grid = [108 128 128 127 105 128 107 135 124 105 112 124 126 136 102]
grid[0] = 108
grid[12] = 126
grid[3] = 127
grid[14] = 102
grid[1] = 128

arr = [[119, 114, 136, 127, 125, 125, 133, 121, 110], [128, 128, 132, 131, 130, 128, 129, 122, 122], [135, 132, 125, 126, 127, 126, 130, 143, 139], [155, 145, 131, 130, 140, 130, 130, 120, 142], [123, 128, 129, 138, 132, 124, 120, 127, 127], [150, 137, 137, 128, 139, 130, 130, 114, 136], [118, 120, 133, 129, 125, 126, 131, 124, 118], [144, 132, 135, 126, 123, 129, 139, 123, 131], [139, 133, 125, 127, 128, 129, 132, 120, 131], [130, 128, 126, 127, 129, 129, 132, 123, 126], [129, 130, 134, 131, 131, 136, 124, 124, 129], [133, 126, 122, 122, 121, 127, 131, 127, 128], [114, 120, 133, 128, 128, 127, 130, 126, 113], [130, 132, 127, 135, 128, 129, 131, 122, 127]]
arr[0][0] -> 119
arr[1][6] -> 129
arr[7][0] -> 144
arr[12] -> [114, 120, 133, 128, 128, 127, 130, 126, 113]
arr[:, 6] -> [133, 129, 130, 130, 120, 130, 131, 139, 132, 132, 124, 131, 130, 131]
arr[3] -> [155, 145, 131, 130, 140, 130, 130, 120, 142]
arr[:, 7] -> [121, 122, 143, 120, 127, 114, 124, 123, 120, 123, 124, 127, 126, 122]
arr[2][4] -> 127
arr[4][2] -> 129
arr[13][7] -> 122
arr[1][5] -> 128
arr[9][5] -> 129
arr[:, 2] -> [136, 132, 125, 131, 129, 137, 133, 135, 125, 126, 134, 122, 133, 127]
arr[10][5] -> 136
arr[1][4] -> 130
arr[9][8] -> 126
arr[12][2] -> 133
arr[:, 4] -> [125, 130, 127, 140, 132, 139, 125, 123, 128, 129, 131, 121, 128, 128]
arr[5][1] -> 137
arr[:, 5] -> [125, 128, 126, 130, 124, 130, 126, 129, 129, 129, 136, 127, 127, 129]
arr[10][1] -> 130
arr[4][0] -> 123
arr[9][2] -> 126
arr[11][6] -> 131
arr[3][4] -> 140
arr[:, 3] -> [127, 131, 126, 130, 138, 128, 129, 126, 127, 127, 131, 122, 128, 135]
arr[10][4] -> 131
arr[8] -> [139, 133, 125, 127, 128, 129, 132, 120, 131]
arr[9] -> [130, 128, 126, 127, 129, 129, 132, 123, 126]
arr[8][1] -> 133
arr[4][8] -> 127
arr[10][8] -> 129
arr[12][5] -> 127
arr[11][1] -> 126

a = ((115, 143, 144, 136, 109, 150), (112, 146, 147, 136, 106, 153), (113, 146, 146, 136, 107, 152), (114, 145, 145, 136, 108, 151), (116, 142, 144, 136, 110, 149), (117, 141, 144, 136, 111, 148), (115, 144, 145, 136, 108, 150))
Indices start at 0.
(0, 0)	115
(3, 3)	136
(3, 2)	145
(1, 1)	146
(4, 5)	149
(0, 1)	143
(1, 5)	153
(2, 1)	146
(6, 2)	145
(5, 5)	148
(0, 4)	109
(5, 4)	111
(0, 3)	136
(2, 0)	113
(2, 2)	146
(3, 1)	145
(3, 5)	151
(1, 4)	106

A =
[[152 137 128 113 103 139 141 121 146 137 136 132 142 128 151]
 [124 115 125 138 156 127 115 135 135 134 134 123 120 123 129]
 [124 115 130 130 137 134 138 146 141 132 133 128 126 127 119]]
Indices start at 0.
(0, 0): 152
(0, 7): 121
(0, 9): 137
(1, 5): 127
(1, 11): 123
(2, 11): 128
(1, 6): 115
(2, 10): 133
(2, 2): 130
(2, 4): 137
(0, 10): 136
(2, 3): 130
(2, 0): 124
(1, 0): 124
(1, 4): 156

M = 133,150,143,129
M[0]	133
M[1]	150
M[3]	129
M[2]	143

W = [115 117 149 121 126 136 123 126]
W[0] => 115
W[3] => 121
W[1] => 117
